A small network was shown many inputs. Here are its activations along a few directions, one row for each input.
In each table, some parts of the input vary, and every possible input appears once, in random order.
A made-up example of a description, with smaller parts first: values(2) and (point or ring(9) or (ring(5) and line(6))).
Shared parts are said once, and a part with two or three values counts as separate values.

Other details of the inputs vary at random and push rows far along two fixed directions, the same in every table; ignore that.
To show where, the next rows are all for the same input, with only those details redrawn:
[ 19  31 -32   5 -13 -10  25  21  14  -2  11 -10 -29 -24  15]
[ -8 -49  21   3 -14  34 -27 -30   6  13 -29  -9 -32  19 -13]
[-10 -50  22   3 -13  35 -27 -31   6  12 -30 -10 -33  20 -13]
[ -9 -50  22   3 -13  35 -27 -30   6  12 -30 -10 -33  20 -13]
[ 19  31 -32   5 -13 -10  25  21  14  -2  10  -9 -28 -24  15]
[  1 -27 -10  18  39 -18  12 -11 -14   5  -4  -7  -2  -7   0]
[  2 -27 -10  18  38 -19  12 -10 -14   6  -4  -6  -2  -7   0]

Rows:
r1: [ -7  -8  -1  -8  20 -21  -4  -1 -25 -15  23  15  45  12  -7]
r2: [ -9  14   9 -30 -90  36 -21  11  21 -12  13   6 -13  22 -11]
r3: [ 10  38   8 -33 -48  37 -33  -1  27   2 -31  -7 -54  17   8]
r4: [-16 -19  21  23  21  -3  20   9 -10   7  19  13  41  -9 -18]
r5: [  6  49  -7   3  -9   4  29  27  20  14   6   4  -7 -39  14]
r6: [  1 -27  -9  18  39 -17  12 -12 -14   6  -4  -7  -2  -6   0]
r7: [-22 -42  48   8 -16  52 -15 -24  11  25 -31   2 -16   0 -19]
r8: [-25 -19  51  -4 -19  41 -30 -15   9  11 -17  17  14  26 -26]
r9: [ -6  13  22   0  49  -9   5  -3 -11  19 -19  13  18 -11   4]
r10: [-12 -28  -1   9  11 -18   4   1 -25 -15  35  10  39   3 -11]
r11: [ 20  26 -43   0 -32 -15  14  20   0 -23  31  -9  -9  -3  17]
r12: [ 23  56 -36 -23 -18 -22  -6  16  -6 -24  13  -4  -3   9  21]
r13: [-13  12  24   1  34 -11   3   2 -11   7   3  22  44   7 -10]
r14: [ -9  25  28  -8 -76  51 -13  20  36   4   0  12 -13   5 -14]
r15: [  4 -11 -18  -3  28 -28 -13 -14 -30 -15   5  -3  22  22   5]
r16: [ -4   1   3 -15  22 -23 -12  -4 -25 -13  18  17  46  18  -6]
r17: [  2 -21 -21   5  25 -25  -6 -14 -28 -15  12  -5  21  19   3]
r18: [ -4 -40  19   6  23 -35  10 -10  12 -19  -1 -22  45 -15   7]
r19: [ 19  40 -32  -4  -7 -11  17  23  13  -2   4  -7 -26 -20  18]
r20: [-10   2  18   7  46  -6  11  -2  -9  19 -15  11  18 -16   2]
r21: [ 19  50 -29 -12  -2 -13  10  21  11  -2  -1  -6 -24 -15  20]
Describe the family of inputs behind these rows. -> point or (line(4) and ring(5))
Which other rows does r20 become when the line(4) part takes its other values? List them by row number. -> r5, r7, r9

Rows:
r22: [-21 -17  31   2  37   1  -9 -11 -28  13  -3  21  32   7 -16]
r23: [ -7 -50   7  12  37 -13   2 -23 -14   8  -9  -7  -2   0  -8]
r24: [ 27  54 -43 -15 -28  -9   5  19  15 -11   5 -14 -41 -13  26]
r25: [ -9 -26   6  20  76 -18  15 -20 -26  23 -11  10  18 -12  -4]
r26: [  8  12 -31  29  98 -75  51  16 -24   6  13  -5  40 -35  19]
r27: [ 12  51 -20 -23 -67   6  10  37  30 -17  31   2 -14 -13   6]
r28: [ 30  62 -65  19   9 -43  54  46  -2  -8  31  -3 -12 -38  21]
r29: [ -5 -28   4 -11  30 -17 -24 -24 -32 -12  -2   4  30  32  -3]
r30: [ 12  57 -24 -10 -69  20   9  33  20 -13  30   5 -20   3   4]
r31: [-21 -55  59  -6 -24  49 -51 -37   8   1 -26   5   6  41 -27]
r32: [-17 -23  16  11  66 -35   9 -12 -25   3   2  10  59   7  -8]
r33: [-29 -69  54 -10 -36  52 -52 -42   1   5 -28   0   9  37 -25]
r34: [  5  -4  30 -15 -81  71 -37  -8  48   4 -37 -13 -66  14  -7]
r35: [ 14  38 -24  -5 -49  11  17  25  31  -4   3 -14 -39 -29  23]
Describe the family of inputs behind these rows. -> values(2) and (point or line(6))
Changing only the values(2) part turns r32 into r26. The same change can be made to r27. Which row results? -> r23

Rows:
r36: [-16 -32  34  -3 -56  50 -35 -24  21   5 -30  -7 -14  43 -19]
r37: [  6  30 -12   7  -8  -5  36  26  22   8  12  -3 -14 -49  11]
r38: [ 10  37 -28 -17 -26 -12  11  20  -8 -16  31   3  11 -19  18]
r39: [-11 -20   1  -3  35 -11 -10 -16 -43  -3  13  13  35  14  -3]
r40: [ 19  24 -41   1  -8 -18  24  26  14  -9  15  -7 -26 -15   6]
r41: [-12 -47  41   9 -21  42 -33 -30   8  -1 -24   1   1  37 -23]
r42: [ 19  39 -19 -10  -7 -24  15  20   9  -7   6 -11 -16 -25  20]
r43: [ -5 -13  36 -22 -38  46 -46 -23  12  10 -36  -5 -45  32 -10]
r44: [ -9 -19  39  -3 -43  58 -45 -20  18   1 -26   6 -15  41 -21]
r45: [ 13  21 -41   0 -18 -13  21  15   0 -12  22 -10 -20 -29  25]
r46: [ -3 -30  -7  25  42 -16  12 -13 -13   9 -14 -14   8   5  -1]
r47: [  2  35  -6  12 -20  -3  38  37  15   3  26  12   7 -27   0]
r48: [ 14  36 -19   6 -22 -20  22  29   9 -17  25  -3   2  -6   4]
r49: [ -3 -27 -17  16  39 -10   1 -17 -38   7   4   5   2   7  -1]
r50: [  6 -15  -1  25  54 -11   4 -12 -16   7 -11   2  10   3  -2]
r51: [ -4 -18  -6  20  50 -16   5 -14 -18  15 -16  -5   9  11   0]
r52: [  8  46 -17 -13 -18 -19  15  24  13  -9  10  -5  18 -15  20]
r53: [-15 -11  18   9  54  -6  12 -11 -20  25  -9  14  13 -16  -8]
r54: [ -2 -33  -4  -7  44 -28  -2 -17 -15   1  -8  -1   7  -3  -1]
r55: [ -3 -21  17   4  39 -16  -5 -13 -15  -7  -4   5  44   0  -1]
r56: [ 21  31 -29  11  -9 -18  24  27  10  -8  11 -14 -24 -16  11]
r57: [-10 -31  10  29  44  -4  23  -4 -12  21  -5   4   8 -18 -14]
r58: [   3   51   15  -31 -100   63   -7   21   57   12  -16   -2  -65  -28
    6]
r59: [-13  -9  42 -26 -53  48 -52 -14  13  -2 -23   3 -20  40 -16]
r60: [ -9 -31  28 -30 -31  46 -48 -30  12  10 -34   4 -43  37 -17]
r61: [-11 -41  -2   7  21 -16  -1 -20 -31  -8  19  -1  33   4  -2]
r62: [ -6  -8  15   5  47 -12  -7 -10 -22  -4  -4  12  40  10  -4]
r63: [-10 -19   5 -10  42 -21 -10 -11 -25  -5   6  14  33  18 -14]
r64: [ 14  50 -20 -16 -36   0  11  16  28   1  -8 -14 -27 -20  26]
r65: [ -5 -21  39 -10 -59  52 -38 -18  33  -6 -20  -6 -15  22  -9]
r66: [-24 -12  26   5  45  -6   6  -4 -22  15   4  22  39  -5 -14]
r67: [ -3 -21  -8   0  43 -11  -2 -19 -40   7   0   7   8   5   6]
r68: [ 26  34 -28  17  -3  -5  28  23  17  -8   6 -10 -17 -22  14]
r69: [ -6  -7   0   5  52 -19   2 -17 -20  14 -18  -2  14   6   7]
r70: [ 12  48 -19   2 -16 -19  12  31   4 -13  23   5   2  -1   4]
r71: [ 15  41 -11 -12 -51  -6   9  30  28 -19  22 -12  -9 -12  11]
r72: [-11 -32   9  12  31 -24   4 -16 -10   0  -1  -7  41   7   0]
r73: [-21 -25  28   4  38  -9   8  -5 -15  12   3  16  43 -15  -9]
r74: [ 16  32 -35 -13 -14 -13  18  13  -6  -8  17  -4 -16 -28  26]
r75: [  3 -18   7   9  48 -16   1 -18 -11   2 -15  -4  15 -12   8]
r76: [  7  45 -15  11  -1   1  33  31  12  17  11  10 -18 -33   2]
r77: [ 22  55 -19  -3   5  -7  16  18   9  -3   1   2 -13 -20  20]
r78: [-13 -16   4  17  40 -19   0 -11 -21   5  -4   5  37  21  -8]
r79: [ -8 -41   3   0  31 -26  -2 -14 -11  -9  12  -2  32   8 -12]
r80: [-10 -48  20  -9 -12  37 -42 -31   5  13 -30   2 -36  39 -25]
r81: [ 23  32 -23   8  -5 -11  23  18  23 -11   7 -14 -13 -32  22]
r82: [ 14  31 -30  -4 -21 -19  22  27  12 -18  30   1   1  -5  -2]
r83: [ -8 -25  16  -1  33 -27  -9  -8 -21  -7   1   1  37   6  -3]
r84: [ 13  37 -23 -25 -17 -22  10  26  12 -17  25   2  10 -15   8]
r85: [  3 -11   3  10  16  -2 -10  -8  -9   8 -12  -4 -15  14  -8]
r86: [ 10  42 -35   0 -23  -7  13  23 -12 -12  35  10   3  -5   9]
r87: [   0   38   23  -24 -113   62   -5   29   62    4    4    2  -42  -13
    1]
r88: [ -3 -39 -18  20  33 -10   8 -15 -33   1   5  -5   1   2   0]
r89: [-16 -46  25  -6 -57  55 -41 -31  -3  -2  -9  -1 -19  40 -21]
r90: [ 16  20 -36  -7  -9 -25  19  22  21 -12  14  -9 -22 -25  16]
r91: [-21 -19  21  21  42  -6  11  -1 -19  17   7  22  35  -1 -20]
r92: [ 19  28 -24   2 -10 -23  20  23  16 -11  11 -18 -20 -26  20]
r93: [ -6 -32  -2  16  40 -21   7 -18  -6   6 -14 -18  12  -5   9]
r94: [-14 -32  28 -16 -39  43 -47 -21  11   1 -15   8 -17  47 -30]
r95: [-20 -14  40 -23 -44  51 -49 -23  14   8 -34   2  -9  44 -12]
Describe the family of inputs behind these rows. -> values(2) and ring(5) and (point or line(5))
Changing only the values(2) part turns r95 into r69. The same change can be made to r44. Which row results? -> r50
Which other rows does r88 become when the values(2) part takes its other values? List them by row number. -> r89
Which other rows does r82 become when the line(5) part takes its other values? List them by row number. -> r36, r41, r48, r89
Which other rows does r71 become when the line(5) part takes its other values? List them by row number. -> r61, r65, r72, r79

Rows:
r96: [ 21  46 -38  30  58 -64  75  43  14   4  14 -18  11 -81  38]
r97: [ 17  54 -64 -14  14 -75  43  43 -31 -37  71   9  51 -27  21]
r98: [-24 -74  35  25   4  61 -23 -41  -3  37 -42  -2 -38  13 -28]
r99: [  -2   16   48  -39 -114  105  -51  -16   86   27  -70  -18 -104    7
    1]
r100: [  21   12   21  -45 -122  100  -73  -28   61    3  -71  -30 -116   38
   13]
r101: [ 34  32 -83   8  44 -73  57  28 -21 -11  35 -16 -16 -51  37]
r102: [-37 -38  60  -8 -11  58 -46 -26 -18  19 -16  39  18  54 -41]
r103: [ 17  35 -40  -1 -49 -30  31  45  19 -43  62  -3  24 -16   4]
r104: [ -6 -72  15  -1   3  26 -51 -55  -1   9 -61 -25 -48  48 -11]
r105: [ 25  74 -25   1  23 -16  34  35  16  16  -8  -2 -40 -43  20]
r106: [-31 -46  52   8 110 -34 -16 -30 -60  13  -5  35  87  26 -32]
r107: [-23 -82  50  27  -6  50 -10 -42  11  31 -43 -17 -33   5 -22]
r108: [  7  64 -19   8  26 -67  59  58   6 -21  52   9  77 -56  24]
r109: [ 36  12 -58  20 -20 -30  45  30  27 -19  29 -27 -39 -39  18]
r110: [-27 -74   9  16  90 -43 -26 -44 -80 -13  18  17  79  47 -19]
r111: [-36 -59  53   5 104 -38 -10 -37 -39  10  -8  23 100  13 -20]
r112: [  29  113  -38  -16  -99   56   24   57   61   16   -3    1 -104  -32
   22]
r113: [  8  69 -43  21  25 -49  63  57 -23 -11  71  30  62 -43   5]
r114: [-23 -73  10   7  90 -55 -26 -41 -65 -10   5   1  84  55 -18]
r115: [  46   96  -63  -24 -117   36    2   41   51  -13    8  -21 -114  -17
   39]
r116: [-15 -41  47 -33 -17  34 -72 -49 -15 -14 -32   3  25  67 -15]
r117: [-38 -65  72   4 -37  49 -28 -28   3   7  -7  12  33  30 -37]
Describe the family of inputs behind these rows. -> values(2) and (line(5) or ring(6))
Changing only the values(2) part turns r115 into r110. The same change can be made to r104. Which row results? -> r114
Which other rows does r108 become when the values(2) part takes its other values? List them by row number. -> r96
Which other rows does r96 become when the ring(6) part takes its other values? List them by row number. -> r98, r99, r105, r107, r112
